A small network was shown many inputs. Here are its activations along a few directions, one row for each input.
In each table, some parts of the input vary, and every possible input appears once, in random order.
Descriptions start from the smaller parts, as in this example, which fits no table here: one of 3 separate values, together with either a single point or one of 9 places along a line or (one of 4 places along a line, together with one of 5 places around a ring).
Shared parts are said once, and a part with two or three values counts as separate values.

Other details of the inputs shift rows strongly along two fixed directions, in all tables alike. That doesn't count.

Table:
R1: [ -6  27  27  36  -5   8 -15  31 -26 -18 -20  47  15  31   8]
R2: [-16  18  11  48  -8  13 -23  39 -36  -9 -39  70  10  20   8]
R3: [  0  -6  10   7   7 -17 -50  14  62 -64  12 -10 -27 -45 -30]
R4: [-15  10  28   1   2 -11 -35  26  61 -62  15 -17  -3 -28 -11]
R5: [ 14  10  -2  48   1  -4 -35  32 -41 -11 -24  70  16  32   3]
R6: [ 15  -9 -18  -8   2  -9   9 -32  21  14  16 -38  -7 -23   7]
R7: [ 18 -20  -7 -13  -2 -29  33 -42 -21  47  -3 -24   8  11  16]
R8: [ -6  10  19  -1  -7   1  -6   3  42 -43  -5  -8 -12 -27   0]
R9: [  5 -19   0 -25   1 -31   7 -37  45 -17  20 -52  -8 -30  -5]
R10: [  5   7   8 -20  -3 -11  47 -36   9  28   9 -37   7   2  24]
R11: [  9  -4  18  27  -3  -9 -36  25  16 -47  -5  17 -16 -12 -32]
R12: [ 27 -24 -14 -13  -1 -23  38 -49 -19  48   1 -27  -1   5  14]
R13: [ 26 -10 -27   0  -4  -5  44 -48 -41  61   0 -17  16  24  30]
R14: [  8 -11 -14 -21  -2  -2  13 -33  41  -6  16 -64 -15 -36  -3]
R15: [  3   0 -21  -3  -9  -1  52 -38 -37  56 -19   6  21  21  49]
R16: [  0 -10 -12 -66  15  24   8  -4  -3  24  37 -24 -17 -22 -28]
R17: [  6  -4  15  32 -11  16 -28  31 -10 -18 -26  11 -20   4 -34]
R18: [  0  -2   9  27 -15  13  -3  11 -21   6 -33  15 -11  12 -17]
R19: [  6  15  -2  52 -10  17 -26  38 -50  -2 -30  51   7  35  -3]
R20: [ -2  12  -9  -4   5 -19  35 -22 -35  60   3  -2  35  32  50]
R21: [ -7  13  -4 -17  12  40 -23  48 -45   4  13  51   2  14 -30]
R22: [  8 -17  -5 -29   0 -36   6 -34  47 -14  22 -50  -6 -34   3]
R23: [-13   3  14  11  -8   8 -43  24  68 -74  -2 -17 -31 -45 -38]
R24: [ -8  18 -16 -17  17  42 -34  49 -48   6  12  66  13  18 -13]
R25: [  8 -14   0 -16  -4 -29  39 -38 -16  55   5 -36  14  16  22]
R26: [ 15  13  -5  52  -3  13 -31  32 -42   0 -23  60  14  31   3]
R27: [-11 -20 -21 -20  20  35  -7  26 -28  20   1  30 -13  23 -25]
R28: [ -2   0  10 -23   0 -21  32 -26  27  13  21 -51   7  -9  15]
R29: [  5  -9 -14 -11 -11  -2  44 -40   1  33  -3 -41  -5  -6   4]
R30: [-16 -18 -19 -21  21  33 -12  27  -5  -1  13  20 -13  10 -28]
R31: [ -5 -12   6 -22 -10  -3  33 -33  46  -8   3 -50 -19 -37  -5]
R32: [ -6   3   7 -27  -1 -11  15 -28  62 -24  13 -49 -16 -49   8]
R33: [  4 -13  -3 -13 -13  -3  53 -45 -15  48 -17 -24  -3   4  20]
R34: [  3 -10   1 -18  -2 -28  34 -33   4  34  15 -42  14   4  17]
R35: [  9  -2   4 -15  -9  -3  52 -42 -13  41 -16 -21   3   6  24]
R36: [ -4  31  23  38  -6   4 -16  37 -30 -11 -22  56  18  34  17]
R37: [ 15 -13  -8 -18  -3 -11   1 -30  54 -18  24 -56 -20 -42  -7]
R38: [-12 -15 -57 -36  29  24  26 -14 -47  69  16  24  16  32  22]
R39: [-15   1  27   2   1 -20 -51  29  72 -73  15 -18 -10 -35 -26]
R40: [-13  -1   2   0  -4  -1 -17   1  51 -37   4 -30 -26 -42 -21]
R41: [ 20  -9   5  27  -7   7 -11   7 -24  11 -20  14  -6  14 -13]
R42: [  0  -9 -10 -18   0  -5   2 -26  49 -12  19 -65 -23 -45 -10]
R43: [ -1  12   5  47   4 -16 -39  38 -43  -4 -26  70  21  32   4]
R44: [-11  21  25  37  -2   0 -22  38 -28 -16 -14  42  23  35   6]
R45: [  4   7  -9 -10   0 -23  47 -30 -32  58   7 -13  35  32  52]
R46: [-10   8  12  37 -12  16 -25  29  -4 -35 -24  25  -9   4 -25]
R47: [ -6  17   1  48 -14  14 -20  35 -40  -5 -35  55   5  29  -1]
R48: [ -7  15  14  41  -4 -14 -28  40 -38  -3 -16  53  27  41  11]
R49: [-14   6  51  19  -2  -5 -45  47  47 -63  -3  -3 -18 -18 -33]
R50: [ -7   7  12 -28   4 -16   9 -23  63 -21  25 -54 -12 -41  10]
R51: [  2   5 -43 -56  16  24  33 -15 -67  75  33  16  23  25  23]
R52: [ 17 -12 -15  -8  -1 -31  46 -44 -36  58  -1 -15  22  24  28]
R53: [-18  -1 -29   7  23  45 -37  55 -46   1  -5  85  11  42 -11]
R54: [ -2   2   7 -29  -3  -8  16 -29  66 -30  12 -49 -13 -46   9]
R55: [-11   9  29   5  -6   7 -17  11  53 -67  -5 -10 -20 -34 -16]
R56: [ 16 -19 -12 -25   1 -28   9 -39  44 -12  23 -48 -14 -35   2]
R57: [  0  12  33  12  -5   0  -1  11   7 -10 -13   7  -5   6  -3]
R58: [  0  -8 -11 -12 -11  -2  55 -48 -17  39 -10 -20   7   7  32]
R59: [ -1  14  22  20  -9   8  12  10  -7  -7 -25  22   4  10   4]
R60: [ -3  -6 -22 -73  17  21  19 -19   2  18  49 -32  -7 -24 -14]
R61: [ 16  -7 -24  -4   4 -30  30 -35 -42  55  -4   7  33  31  42]
R62: [  2   1  18  32 -10  15 -32  35  13 -40 -14   2 -20 -10 -40]
R63: [  4  10   3  49  -9  21 -24  32 -44  -9 -28  39   4  30 -13]
R64: [  1   3 -16  -2   3 -28  30 -25 -37  62   2  -2  35  31  44]
R65: [ -2   9 -42 -49  21  25  22 -10 -63  71  30  21  21  19  18]
R66: [-15   1  20   6 -12   4 -23  17  57 -66  -6  -7 -25 -42 -18]
R67: [ 12   1   5  38  -2  -5 -26  20 -26 -20 -16  43   5  18  -9]
R68: [-23 -21 -11 -27  23  35 -37  33  39 -50  26   5 -27 -20 -45]
R69: [ 23 -13 -13  -6  -5  -7  29 -35  -2  31   7 -36  -3  -4   4]
R70: [ -3  32  22  40  -3   8 -22  43 -30 -14 -25  62  21  34  17]
R71: [-11  -1  23   9  -2 -18 -25  14  29 -38   7 -10   1  -9 -12]
R72: [-25 -16 -11 -29  22  33 -52  44  56 -65  29   8 -31 -32 -48]
Description of these inputs: one of 6 places along a line, together with either one of 2 separate values or one of 10 places around a ring.
Changing only the place on the line of 6 turns R45 into R44. The same change can be made to R66. Which row results?
> R58
Changing only the place on the line of 6 turns R18 into R46. The same change can be made to R25. Which row results?
> R71
Change only the place on the ring of 10 in R20. List by row number the other rows that result.
> R2, R3, R6, R32, R40, R42, R43, R50, R64
Change only the place on the line of 6 in R14. List by row number the other rows that result.
> R17, R19, R42, R62, R63
Change only the place on the line of 6 in R38. List by row number the other rows that result.
> R27, R30, R53, R68, R72

Table:
R73: [ 13   6  11  -3  -9 -15  18 -16 -19  20  10 -19  13   6   7]
R74: [ -4   2   9 -12   2 -22  22 -15  -7  14   9 -12  19  13  24]
R75: [  9  -6 -45  -6   8 -21  49 -48 -55  82  -1   0  39  42  61]
R76: [-10  13  13  -4  -4  -6  16  -3  13   2   0  -8   7   5  19]
R77: [-12  -3  35   3  -7   6 -10  17  54 -44  -6 -28 -27 -26 -28]
R78: [ -9 -13   6 -15  -9   6  14 -21  46 -20  -6 -39 -22 -38 -12]
R79: [  3  -6   2 -16  12 -26   2 -11  17   1  10 -13  11  -4  15]
R80: [ -4  19   3  11   7  48 -65  80 -38 -29  -1  77  -4  15 -45]
R81: [ 22  10   4  23  -4 -13 -13  10 -39  22  -4  29  13  23   3]
R82: [-19   4 -24 -24  26  29  -4  29 -37  17  16  46  14  21   2]
R83: [  4 -26   6 -17   6 -23   2 -18  38  -8  13 -45 -16 -26 -18]
R84: [ 10  17  10  -1 -12   0  24 -17  -9  26  -2 -18   9   5  12]
R85: [-24   0   8  16  16  53 -66  80 -22 -42  -7  73 -18  15 -54]
R86: [ 14  -2  -3 -11  -7  -1 -12 -17  60 -44  16 -40 -26 -48 -18]
R87: [  1 -20  -7  -4   1   1   3 -20  46 -28   1 -35 -28 -30 -16]
R88: [-13   8  -1 -16  -6  -2  12 -18  39 -13   4 -19 -10 -26  13]
R89: [ 19  15 -28  -6 -14   1  63 -53 -63  84 -15  -1  25  25  49]
R90: [ 14  10 -13  41  -3  -2 -22  19 -53  15 -16  42  16  27   7]
R91: [ -1 -21 -13  13   1  -6  -4  -9   1   8  -6  -9  -1   2  -5]
R92: [ -9   5  35  47  -7   3 -34  57 -30 -27 -32  54   1  34 -26]
R93: [ -4 -13  -9 -20   1 -10   3 -28  60 -36  19 -34 -15 -35   9]
What is each input in this table made of?
> one of 3 separate values, together with either a single point or one of 6 places around a ring
Changing only the choice among 3 separate values turns R86 into R93. The same change can be made to R90. Which row results?
> R75
List by row number the other rows that have the choice among 3 separate values in common with R83.
> R77, R78, R85, R87, R91, R92

Table:
R94: [ 15 -18 -60 -62   4 -23  52 -80  23  41  31 -68  -7 -41  21]
R95: [  0 -15 -16 -28  16  -8 -13  -8  27 -22  39 -24  -8 -22 -13]
R96: [ -7  10   7 -30  -8 -19  19 -18  54  -9  37 -78   5 -34  15]
R97: [ -9  14 -14  -6  12  20  13  11 -52  30  -1  56  30  36  37]
R98: [ 25   0   9   1 -16 -19  30 -44   7   3  -4 -34  -2 -22   6]
R99: [  2 -22   5 -42 -11 -35  65 -70  26  24   9 -71   0 -23  15]
R100: [ -9   2  -9 -42  12   8  21 -14  -2  16  28  -3  15   5  21]
R101: [ 24 -11  29  33 -15 -22 -33  16  42 -54 -13  -4 -21 -35 -23]
R102: [ -4 -16 -18 -30  17  -4 -21  -9  49 -36  35 -30 -16 -47 -13]
R103: [ -8   1   9  18  16   3 -65  60  19 -65  18  27 -17 -10 -47]
R104: [-31   0  20  16  -8 -11 -10  17  60 -53  -5 -23  -7 -23  -6]
R105: [  4 -10 -17 -30   1  23  54 -35 -17  50  -7 -24  -8   5  14]
R106: [  0  11 -36 -34   7  12  48 -38 -54  70   0  28  32  33  57]
R107: [ -3 -24  -5 -17  -2   6 -35   7  42 -28  17 -42 -35 -38 -47]
R108: [-26   9  45  25 -12   0 -29  28  46 -71 -19  -6 -28 -31 -30]
R109: [  1   2  -5  65  -7  35 -49  62 -73  -2 -46  85   4  50 -25]
R110: [  6  -5 -23 -24   2  19  58 -28 -67  89 -11   4  13  33  28]
R111: [ -9   8 -11 -44  -1   9   3 -11  54 -30  17 -19 -17 -47  -4]
R112: [  1  -8  31  50 -14 -19 -23  35 -26 -13 -39  59   6  34  -5]
R113: [ -3  -6 -17  -9   8   1 -37   6  32 -43  15   6 -14 -39 -17]
R114: [ 21  25  -8  30 -20   0  49 -44 -61  65 -24   1  14  25  45]
R115: [ -1  12 -11 -15  10  13  32   4 -60  56   7  36  29  45  29]
R116: [ -2   2   8  19  -1  -8 -37   6  80 -62  -3 -28 -21 -47 -11]
R117: [  1  -4  -4  10  11   2 -24  23 -21   9  16  20   3  15 -26]
R118: [ -8 -15   7   3   9 -30   8 -22  20  -3  -6  -6  -3   8   9]
R119: [  2  41  19  22 -12   7   3  14 -65  29 -16  30  22  40  21]
R120: [ -1   0  -3  62  -6  35 -55  66 -75   5 -44  86   2  46 -26]
R121: [ -9  13  19  37  -3  45 -16  46  -8 -43 -35  53 -14  22 -26]
R122: [ 19   5   8  43   3 -15 -28   9   3 -20 -21  33  -3   5   1]
R123: [  2  16  52   5  -7  -5 -46  38  30 -68   4   0  -4 -23 -40]
R124: [  5  -7 -15  36  -8  27  -7  15 -32  -6 -24  28  -2  38 -14]
R125: [ -3  13  37  18  13 -12 -74  54  38 -72   6  23  -6  -7 -30]
R126: [  9  -9 -24   5   4   1   7  -1 -60  57   1  15  13  36  -4]
R127: [ 22  -4  24   5  -4 -29 -10  13  -8   2   1   1  12   9   0]
R128: [  6  -1 -27 -37   6 -25  51 -54 -18  77  19 -44  44  22  62]
R129: [ 13   7 -20  -3 -15 -15  53 -53  19  33   9 -60   6 -17  39]
R130: [-12  -7  13 -46  14   2  12  -5  54 -12  41 -45 -19 -37 -26]
R131: [  0  -7  -9 -18   0  28  27  -8 -20  38 -13  -3 -10   3   2]
R132: [-24   8   3  59  -2  -4 -12  30 -47  17 -45  70  33  63  31]
R133: [ -8 -11   6 -49   6   7  19 -13  42   2  27 -52 -22 -35 -23]
What is each input in this table made of?
> either (one of 3 separate values, together with one of 6 places around a ring) or (one of 2 separate values, together with one of 11 places along a line)
Change only the choice among 3 separate values in R101. List by row number the other rows that result.
> R112, R127

Table:
R134: [ -3   8  12   4   2  17 -19  31 -20  -4  -5  27  -3   7 -21]
R135: [ -2 -10  -4   9  11  -2 -32  31 -16  -7   5  28   7  21 -17]
R136: [ -6   6  40   3  -6 -17 -31  16  66 -63   9 -29 -17 -39 -22]
R137: [ -9   0  17   1   8   2 -19  35 -18  -4   3  23   6  22 -18]
R138: [ 11  -7   1 -25  -7 -23  54 -51   7  41   6 -51   7  -3  28]
R139: [  6   0  -6  40  -6  -1   3   5 -41  17 -33  42  11  33  14]
R140: [-21  -5 -30 -41   7  13  41 -37  30  24  17 -43  -2 -15  28]
R141: [ 11   3  -2  39  -6  -9  -2   8 -40  17 -28  40  19  34  18]
R142: [  2  17  11  42  -2 -15 -38  30 -12 -23  -7  31  16  12   3]
R143: [ -2  10  12  10  -2  21 -16  30 -20  -6 -10  25  -5   9 -17]
R144: [  1  10   1  18 -10  16  18   1 -46  26 -25  27  10  28   9]
R145: [  0  10  15  33 -10   3  13  12 -43  19 -32  38  13  36  12]
R146: [ 16 -17 -37 -32  -2   0  45 -57   0  43  14 -49  -6 -15  18]
R147: [-16  28   9   2  10  24 -21  39  -9 -25   5  48  12  12   5]
R148: [  9  -8 -21   7  10   4  -4   8 -50  36   0  34  15  32   3]
R149: [ 11 -18 -29 -24  -3  -4  36 -53  17  23   7 -46 -11 -20  10]
R150: [-12  -4  29 -13   7   8 -42  36  47 -55  19 -13 -25 -34 -48]
R151: [  0  -8  19  -2   0 -26 -35  -1  82 -66  18 -44 -21 -51 -20]
R152: [  4   4  -6  26   2  18 -37  35 -19 -18 -12  40  -7   8 -20]
R153: [ -9   0  24 -12  -8  18 -24  17  60 -60  10 -32 -34 -49 -42]
R154: [ 10 -18 -31 -13  -3 -10  50 -58 -12  51  -5 -30   3   6  31]
R155: [ -7  -2 -32 -59  14 -20  41 -52  19  29  32 -28  18 -18  47]
R156: [ -1 -15   0 -18   8   4 -42  14  60 -54  25 -24 -34 -49 -46]
R157: [ -4   9  10  30  -9  11  11  11 -44  20 -33  39  10  35  11]
R158: [  9   6   0 -25  -5 -32  45 -48   5  40  21 -55  18  -3  34]
What is each input in this table made of?
> either one of 3 separate values or (one of 2 separate values, together with one of 11 places along a line)
Change only the choice among 2 separate values in R153. List by row number the other rows that result.
> R146
List by row number the other inputs of the same sort as R140.
> R147, R155
